A small network was shown many inputs. Here are its activations along a few directions, one row for each input.
Each table varies a few parts of the input and shows all the possible inputs, shuffled.
Descriptions start from the smaller parts, as in this example, which fits no table here: values(3) and (point or ring(9) or (line(6) and ring(8))).
Shared parts are said once, and a part with two or three values counts as separate values.

Other details of the inputs vary at random and push rows far along two fixed directions, the same in every table; ignore that.

Rows:
x1: [ -5  78   7 -26  13 -35  48  38  51 -54  43 -29  50  33 -15]
x2: [-15 -51 -31  31 -16  43  23  40 -51  45  -9  34 -51 -43  12]
x3: [ 27 -26 -51  -3 -40 -12  47  66  35   1   2 -12  54   2 -42]
x4: [ 29 -60 -65   1 -53  -6  43  77   7  13  -8  -8  32 -11 -58]
x5: [ 10   3  21   2  16  18 -36 -33  11  11 -11  10  18  -5  33]
x6: [ 26 -66 -55  31 -42  -2  36  28 -39   3 -22 -13   1 -42 -36]
x7: [  9 -68  -4  15  -7  23 -48 -20 -44  36 -30  15 -20 -28   1]
x8: [-13  78  56 -35  48   3 -39 -25  50 -19  25   1  30  36  39]
x9: [ 12 -41 -12   1 -10  12 -21  10 -13  21 -15   5   0 -15  -7]
x10: [  2 -36  12  -5   5  13 -50 -20 -24  20 -15  10 -16  -8   0]
x11: [-22  52  48 -17  41 -14 -28 -31  -5 -31  22  -9  -9  17  13]
x12: [-30  15  34   9  52  48 -31 -14 -59   2   4  24 -44 -44  57]
x13: [-11 -23 -24  -6   0  33  18  87 -20  22  16  21  -3 -24  -9]
x14: [ -7  59  37 -10  37  -3 -15 -42  13 -34  10 -10  12   5  35]
x15: [  3 -33 -11  12  -9  -7  -3  -3 -40  -5  -6 -10 -16 -21 -21]
x16: [  3 -35  10  -4   7  18 -50 -24 -24  19 -20  11 -14 -11   7]
x17: [  0  65   7 -44   9 -23  25  48  74 -32  38 -17  60  49 -17]
x18: [ -6  36  53 -20  45  19 -63 -49  13   1   0  11   0  11  45]
x19: [ -5  61 -19 -25 -20 -38  74  55  77 -28  37 -17  42  53 -30]
x20: [-10 -25   9  15  -6   3 -21 -36 -23  24 -14  14 -39   1   6]
x21: [ 24 -31 -39  29 -30  -8  42  20 -12  -7 -11 -14  24 -29 -19]
x22: [-20  55  45 -17  42 -10 -26 -31  -3 -32  19  -9  -6  14  18]
x23: [  4 -20   4  16   7   8 -23 -36 -41  -3 -20  -4 -23 -31  12]
x24: [  8 -27 -15  17  -8   0   4  -1 -34  -3 -10 -10  -9 -29  -9]
x25: [ -8  79   9 -30  15 -37  44  43  46 -53  44 -28  40  37 -23]
x26: [ -9   2  29   9  17  15 -41 -70 -13  19 -22  16 -43  -1  40]
x27: [-16   5  24  -1   8  -2 -25 -43  -6  10  -4  10 -35  17  12]
x28: [-11   3  31  12  18  16 -40 -67 -15  21 -19  17 -42  -2  42]
x29: [ 23 -47 -17  40 -12  16  -9 -43 -42   9 -37   0  -7 -53  20]
x30: [-18  20  27  -4  14  -2 -19 -37   4   7   1   9 -27  21  17]
x31: [ 11   1 -30  14 -33 -17  55  25  35   4   2  -4  22  15 -18]
x32: [ 19 -69 -56  34 -56  -1  43  25 -17  32 -25   6 -13 -20 -30]
x33: [  2  41  -9  -7 -14 -23  48  14  57 -13  15  -7  27  35  -6]
x34: [-14   8  20  -1   9   1 -23 -42  -3  10  -7  11 -32  13  16]
x35: [ 20 -49 -68  26 -65 -14  74  55  12  17  -9  -5  17  -6 -44]
x36: [ -7  64   9 -53  12 -28  18  57  66 -32  41 -17  44  55 -29]
x37: [-18  39  50 -33  39  -2 -51 -19  16  -8  18   5   3  32  13]
x38: [ 10 -36 -41   8 -30 -20  37  42 -24 -13  -1 -19   4 -16 -49]
x39: [  2 -19   3  19  -6  14 -14 -45 -12  22 -25  14 -31  -9  23]
Description of these inputs: values(3) and (point or (values(2) and line(6))).
- The inputs of x14 and x17 match in every part but the values(3) part. If x15 is changed in the same way as x14 into x17, which row does it become? => x10
- Which other rows agree with x19 in the values(3) part? List them by row number. => x2, x20, x26, x27, x28, x30, x31, x32, x33, x34, x35, x39

Rows:
x40: [ -1 -22 -27   6 -10   3  28  51 -28  -2   5  -2  -5 -22 -25]
x41: [ 17 -62 -40  15 -20   5  10  45 -55  -5  -9 -15   7 -50 -36]
x42: [ 11 -61   0  17  -1  38 -52 -28 -38  42 -35  24 -23 -35  21]
x43: [ -2  41  48 -38  46   5 -61 -21  20 -19  14  -5  26  16  22]
x44: [-24 -16  10  11  22  42 -18  10 -51  23   1  27 -43 -34  31]
x45: [ -5  39  12 -45  20  -9  -4  56  41 -20  34  -8  45  32 -19]
x46: [ 16  38  -5 -17  -8 -32  25  14  58 -27  14 -23  57  32 -18]
x47: [ 20 -36 -45  22 -48  -6  42  11  21  20 -20   2  13   0 -16]
x48: [-18  19  36 -16  30  27 -43 -21  10  24   3  28 -20  14  40]
x49: [ 32 -48 -37   9 -41 -16  12  12   8   3 -19 -13  32  -4 -38]
x50: [ 14  -7 -13 -19 -19 -27   4  18  28  -8   5 -17  29  27 -39]
x51: [  4  60  41  -8  29   0 -23 -62  44 -14   1  -1  20  22  48]
x52: [ -9  73  41   2  39  -4  -2 -55  14 -34  11 -10   2   4  48]
x53: [-20  37   3 -37   9   7  19  75  44   5  39  13  21  37 -10]
x54: [-17  23  -7  -5  -9 -23  40  25  12  -9  20  -4 -15  26 -23]
x55: [ 16 -49 -34   4 -43 -15  12  24   8  21 -15  -3   4  10 -41]
x56: [  2 -25   2  21 -16  16 -15 -51   3  39 -27  22 -30   1  27]
x57: [ 23 -28 -39  28 -30 -17  43  15 -18 -16 -10 -22  19 -30 -25]
x58: [-19  47  43 -23  23  -5 -31 -41  41   8  10  13 -13  50  24]
x59: [-31  32  35  -6  40  23 -22 -14 -21   3  12  20 -38  -5  40]
x60: [  9 -22  15  25  11   7 -35 -64 -45  -7 -26  -4 -18 -35  21]
x61: [ -8  10 -12  -6 -12 -27  32  29   3 -18  14 -15  -4  16 -34]
x62: [  0 -55   5  22  19  40 -49 -20 -81  16 -24  12 -32 -63  23]
x63: [ -7  40   2 -24   5 -38  27  27  19 -44  30 -29  21  28 -36]
x64: [-12  -8   8  30   0  15   0 -52 -28  18 -18  16 -50 -17  33]
x65: [  8 -22 -44  31 -37  -9  61  17 -10   0 -10  -6  -5 -19 -15]
- The inputs of x48 and x59 match in every part but one. If x55 is changed in the same way as x48 into x59, which row does it become? => x61
- Describe the family of inputs behind these rows. => values(2) and (line(5) or ring(8))
- Change only the values(2) part in x51. List by row number the other rows that result. => x52
- A walk changes only the line(5) part. It starts at x53 and steps to x48. List the rest of the walk in order. => x42, x45, x43

Rows:
x66: [ -5  -6 -14   9   1   5  19  12 -25  -1  -8   2 -17 -21   2]
x67: [  1  10 -14 -25  -9 -24  14  54  28  -8  13 -11  23  29 -39]
x68: [-16  40  27 -17  27  -4 -15 -28   3 -25  11  -1 -17  14  15]
x69: [  5  -9 -12   8   1  11   5  21 -18   9  -5   4  -8 -21   2]
x70: [ 32 -37 -20  29 -26  -6   0 -40  -1  15 -34  -6   2 -17  -1]
x71: [  0 -21 -10  -2 -19   0   7  16   9  13   3   8   3  13 -19]
x72: [  0 -13 -18   2  -7   4  11  -1 -17  -4  -9  -1 -15 -14  -6]
x73: [  5   0 -19  -1 -11  -7  29  53  -1  -4  11  -7   5  -5 -27]
x74: [ -1  -9 -23   4 -24 -17  36  28   3 -12  13  -6  12   8 -31]
x75: [-13  66  39   7  29 -13  -3 -64  25 -19   0   1 -13  22  41]
x76: [ -8 -10 -12  10  -5  -9  23  23 -26  -4   1  -4 -17 -15 -17]
x77: [  1 -29  -5  -4  -9  13 -15  -5 -14  20 -16  10 -24  -5  -1]
x78: [-21  45  28  -2  26  -8   4  -8   5 -22  21   3  -1  17  16]
x79: [  7 -41  -7  26  -2  16 -17  -2 -49  23 -19   8 -27 -36   2]
x80: [  0 -26 -13   6  -4  28  -8   2 -20  22 -12  12 -28 -20  16]
x81: [ -2  35  34 -19  34  -7 -36 -23   3 -17   8  -7   3  13  12]
x82: [  2  39  15 -22  14 -15   3  11  33 -22  24  -9  39  24  -3]
x83: [  9 -51 -19   8 -15  32 -20 -10 -25  28 -28  17 -28 -25   8]
x84: [  7 -10 -22 -19 -18 -16  15  50  22  -2   2  -6  17  15 -37]
x85: [  5   3   6  -7   5  -7 -10 -14  -9 -18  -3 -14  -1  -7  -2]
x86: [ -6  -7 -19  -4 -22 -12  38  50  17   7  22   0  11  17 -27]
x87: [ -5 -24 -19  24 -16 -10  30  26 -26   3   2   0  -2 -12 -21]
x88: [  8  -5   0   1  -3 -15  -1  11   1  -6  10  -9  23   6 -19]
x89: [ -2  35  18 -20  22  -5 -10 -18   9 -27   7 -17   6   4  11]
x90: [ -8  21  28 -19  17  -6 -29  -9  26   0   7   7  17  24   7]
x91: [-10  55  34 -19  29 -10 -14 -25  24 -32  22 -13  27  23  20]
x92: [ -1  -4 -26  -3 -18 -19  32  33  -5 -16  10 -12  -3   5 -38]
x93: [  3 -46  13  17   1  14 -50 -34 -27  33 -26  17 -12 -15  12]
x94: [ -2 -29 -27   4 -22  -3  23  41 -12  16   4  -1 -16  -3 -26]
x95: [-22  28  31 -10  18  -3 -10  -5  12   6  24   6  -6  22  12]
x96: [  1 -49  -9  30 -15   9 -12 -30 -46  14 -18   8 -23 -24  -1]
x97: [ 10 -33   0  35 -13  16 -19 -67 -15  39 -37  16 -39 -16  35]
x98: [ -3  68  33  -3  21 -16   4 -31  43 -13  11  -6   9  27  28]
x99: [-10  -6  13  -3   1   2 -15  -8   3  14   4   9  -5  17  -2]
x100: [-19  40  28 -22  26   3 -12  -3  15  -3  19   4 -18  22  17]
x101: [  2 -43 -14  23 -15  14  -2 -25 -34  14 -19  10 -15 -27   8]
x102: [  0  -8  21  -2  15  22 -49 -34   1  17 -16  19   4  -6  31]
x103: [ -9  23 -18  -3  -9 -13  56  53  18 -21  24  -7  25   9 -20]
x104: [ -5   0 -23   9 -16 -12  49  43  -1 -10  13  -3  14  -1 -20]
x105: [  7   6 -12  -3 -10  -7  17  15  13 -21   9 -17  33  -1 -13]
x106: [-18  26  31 -13  33  21 -31 -30  -1  11   4  12 -31   1  40]
x107: [ -2  -6  33  -7  33  36 -74 -59 -16  19 -31  19 -24 -18  52]
x108: [  4  -7 -12  11  -6   9  18  33  -1   5   6   3  16 -14  -3]
x109: [  6  48   9 -18  -1 -29   9 -10  67 -10   3  -9  28  47  -1]
x110: [-11  13   7   3  13  -1   7   0 -18 -11   1   1 -21  -8   5]
x111: [ 12 -43 -10  21 -18   1  -8 -19 -29   4 -15  -6   3 -26  -6]
x112: [ -7  15   8 -17   4   9  -3   5  26   1  12  10  11  24   8]
x113: [-11  43  33  -5  27  -2 -10   1  12 -11  23   3  10  16  16]
x114: [ -8  58  14 -25  25   0  16  35  28 -23  26  -8  14  15   6]
x115: [  2 -19 -12  19 -14  -6  17  35 -15  11   7   0  10 -11 -23]
x116: [  6  12  22 -11  23   3 -33 -25  -4 -10  -2  -4  -4  -3  12]
x117: [-16  44  18 -36  13 -16   4  22  33 -13  26  -4   3  43 -15]
x118: [ -2  27  29 -12  32  14 -37 -47  -6 -19  -6  -9  -6 -12  34]
x119: [  2  39  23 -26  31   5 -22 -11  18 -20   8  -7  13   6  16]
x120: [ 20 -29 -29   0 -15  -1  11  26  -8   3 -10  -9  12 -19 -24]
x121: [  8  10 -18  13 -28 -24  38 -19  25  -8  -8 -11   2  10 -12]
x122: [ -2 -10 -25  -1 -21   4  35  47  15  10  17   2  12   6 -15]
x123: [ 11  -7  -4  -2  -6 -12   5  15   8  -6   8  -9  27   4 -20]
x124: [ -8  -4  15  10  12  21 -22 -46 -18   2 -11   9 -15 -18  30]
x125: [  4  -3 -20   6 -15  -6  38  53   7   1  15  -4  24  -3 -19]
x126: [  3 -31  -5  18   3  31 -28 -45 -45   9 -29  12 -38 -38  27]
x127: [  8 -51 -18   8 -15  27 -18 -12 -27  30 -27  16 -31 -22   6]
x128: [ 14 -34 -32  -6 -20   1   4  35   3  12 -14   2   8  -4 -23]
x129: [  0 -17 -31  11 -13   7  36  35 -20  -4  -6  -3 -10 -26 -12]
x130: [ 10 -32 -19  15 -24 -16  12  11 -17  -4  -2 -16  18 -11 -28]
x131: [  5 -36 -28   3 -29   5  18  27   4  19  -3   9   7   5 -20]
x132: [ 18 -27 -30  15 -42  -9  26  -8  23  21 -22   2  -2  11 -18]
x133: [-12  -2  22   6  15  22 -28 -32 -10  23  -1  20 -20  -6  36]
x134: [ 23 -30   0  33 -16   0 -20 -82 -19  11 -42  -6 -14 -25  27]
x135: [ -3  15  10 -18   6  -5 -11   9  30   0   8   5  25  23   0]
x136: [  1  33  31 -14  30   6 -30 -25  16 -15  10   0  24  10  28]
x137: [  5   7  -9  -8  -3 -21  11  17  -1 -23   9 -24  12   4 -27]
- The inputs of x124 and x108 match in every part but one. If x68 is changed in the same way as x124 into x108, which row does it become? => x73
- The inputs of x89 and x72 match in every part but one. If x91 is changed in the same way as x89 into x72, which row does it become? => x101
- Describe the family of inputs behind these rows. => ring(8) and (point or (values(2) and line(4)))
- Which other rows agree with x70 in the ring(8) part? List them by row number. => x81, x82, x88, x116, x119, x120, x123, x136
- A walk changes only the ring(8) part. It starts at x71 and steps to x86. List the rest of the walk in order. => x113, x78, x74, x111, x123, x90
- A walk changes only the line(4) part. It starts at x87 and steps to x78. List the rest of the walk in order. => x104, x103
